A small network was trained on invented records. Each row is its activation on one of them, seen along a few directions.
Here are examples, each followed by its value of one field, H.
Records without H are marked missing.
Other fields move the rows too, some of them a lot.
Random noise pushes rows far along 3 fixed directions. That doesn't count. These rows show it; they differ only by the noise:
[ -31 -195 -185   76   88  -28  181   86 -105  -78   10  465  424  -73
   92  400]
[  69 -148 -265  -73  -84 -278   73  -50  128  -85  124  561  234  -14
  -26 -129]
[-186  -47 -260    4 -299 -306 -266 -105  321 -331  349  419   30 -164
 -212 -556]
[ 395  152 -135 -315 -300 -389  151 -235  281  -29   46  212 -196   79
 -286 -443]
[-527   21  -73  299 -213  115 -343   63   87 -521  315   32  109 -388
 -210   -5]

[ 685   -4 -236 -451 -104 -491  464 -229  184  259 -130  510   24  262
  -83 -220] -> h3
[-562 -327  -78   -1  576  142 -206  457  -63  271  -68  330  517  222
  694  299] -> h4
[  11 -199 -208  -30  159 -123  105   76  -21  109  -17  464  331   60
  201  134] -> h11
[  -4  399  280 -331   74  148    1  112  102  184 -246 -610 -320  179
   19  106] -> h2
[ 302   54 -152 -359   21 -276  291   -9  138  181 -136  326  118  188
   14   52] -> h9
[-359  -13 -100   96   -7   40 -232   97   97 -193  152  101  136 -170
    6  -17] -> h11
[ -53  303  132   29 -155  176   -9  -18   14 -212  -27 -425 -176 -186
 -265  212] -> h1
[-652  375   99  173 -206  269 -448  153  160 -494  197 -498 -126 -383
 -282   86] -> h5
[ 109  278 -147 -204 -295 -216   66 -107  266 -235   78   82  -68 -117
 -349 -118] -> h8
[ 119   58   12   13  122  127  273   78 -190   61 -189  -23  177  -15
   24  565] -> h7
[  67   60 -186 -389  -68 -387  -40  -20  366   96   55  329  -25  195
   -7 -482] -> h9
[-241  -32 -273   66  -12  -45   48  121   30 -259  101  438  460 -237
  -31  420] -> h8
[-224 -310 -205  -17  256 -107  -76  171   31  122   58  524  377  110
  355   -2] -> h11
[-431  -54  -67  -22   88  -50 -385  157  176   -1  148   85   37   38
  192 -316] -> h10
[ 488 -170   53  -42   88  -56  309 -150 -193  303 -168   76  -49  198
  102   -5] -> missing
[-590  113  254  -21  396  398 -293  412  -64  158 -154 -476   36  119
  400  321] -> h4
[ 362 -167   82  189   40  116  332 -105 -338   98 -141    1   70  -19
    6  385] -> missing
[ 166  225   19  -92 -162  -23  127  -90   74 -118  -40 -152 -124  -64
 -268   65] -> h1
[-130  192  138 -290  137   36  -84  165  139  186 -143 -262 -135  205
  147  -35] -> h2
[-223  459  207   53 -347  184 -268  -65  186 -410  115 -672 -429 -270
 -460 -142] -> h1
[ 343  166  264  127 -216  153  146 -226 -169  -49  -78 -513 -399  -78
 -302    2] -> missing
[-136  122 -221 -110 -227 -245 -166  -33  305 -236  201  248   16 -118
 -212 -307] -> h5
[ 189  184  -38  -65  -90  -16  197  -54  -17  -69  -84  -42   16  -92
 -192  273] -> h7
[-470  225  246  -80  161  265 -347  247   97   37  -56 -536 -191   77
  171  -10] -> h4
[ -23  132  127 -273  170   -3  -12  136   87  259 -169 -203 -113  265
  190  -44] -> h10
[-157  -38  -40  -58   89  -53 -126   85   79   59   29   80   38   83
  142 -133] -> h6
[ -19  109  -41 -134   35   -1  126  103   30  -22  -86   52  145   -4
  -11  301] -> h9
[ 206  274   81 -161  -62   21  195  -29    9   35 -161 -257 -150   37
 -153  192] -> h7
[-279  293  119 -284 -114  -93 -392   55  389   -7   82 -357 -392  116
  -49 -608] -> h2
[-384   10 -163  246 -303  -45 -317  -35  169 -507  347  163   74 -382
 -297 -216] -> h3
[-489  107 -157  151 -169   31 -265  109  147 -462  255  106  187 -345
 -198   99] -> h8
[-133  -66 -152  -45  187  -10   97  182  -27   34  -61  304  370    8
  174  386] -> h5
[  92  182  124 -381  226    1  118  137   83  363 -271 -204  -97  320
  224   92] -> h10
[ 120   81 -100  -55 -154  -89  137  -68   59 -152   26  141   66 -117
 -197   95] -> h3
[ 202   10  -97 -169   75 -120  208    1   24  143 -123  187  114  117
   59  131] -> h6
[ 640  167  -33 -378   64 -167  561  -88  -31  323 -354   66    4  243
  -25  334] -> h6

Which value of H does each new row have?
[-156   83   -3   43  -14   58  -87   45   15  -91   35  -81    0  -91
  -49   66] -> h7
[   3 -177 -256  -95   52 -261  -26   -4  135   66   85  502  209   84
  135 -207] -> h6
[ -49 -131 -111 -116  171 -114  -15   84   58  163  -17  278  156  163
  237  -77] -> h6
[ 555 -215  -65 -106  -76 -316  201 -281  -11  266   -8  279 -154  229
    0 -494] -> missing
[ 235   74  -74 -136  -32 -102  213  -60   34   27  -83  105   40   25
  -81  132] -> h1
[ 351  179 -277 -273 -244 -342  326 -145  203 -123   -4  391  128  -73
 -300  112] -> h8
[-297  168 -129  -40 -220 -143 -305   -2  284 -255  226   38  -71 -162
 -194 -334] -> h5
[ 324  178  164 -405  306   52  363  128  -73  481 -429 -233  -54  381
  250  376] -> h10
[-375   -1 -118  196  -90   32 -254   69   79 -300  204   95  133 -242
  -95  -23] -> h7
[ -60  -84 -116    5   15  -87  -43   16   47  -26   67  214  112   -3
   42  -62] -> h1
[-164 -383 -116  383   29   48 -147  -45 -155 -129  208  321  223 -153
  104  -78] -> missing
[ 543  168  -54 -348    9 -195  447  -95    9  250 -261   89  -23  203
  -72  185] -> h7
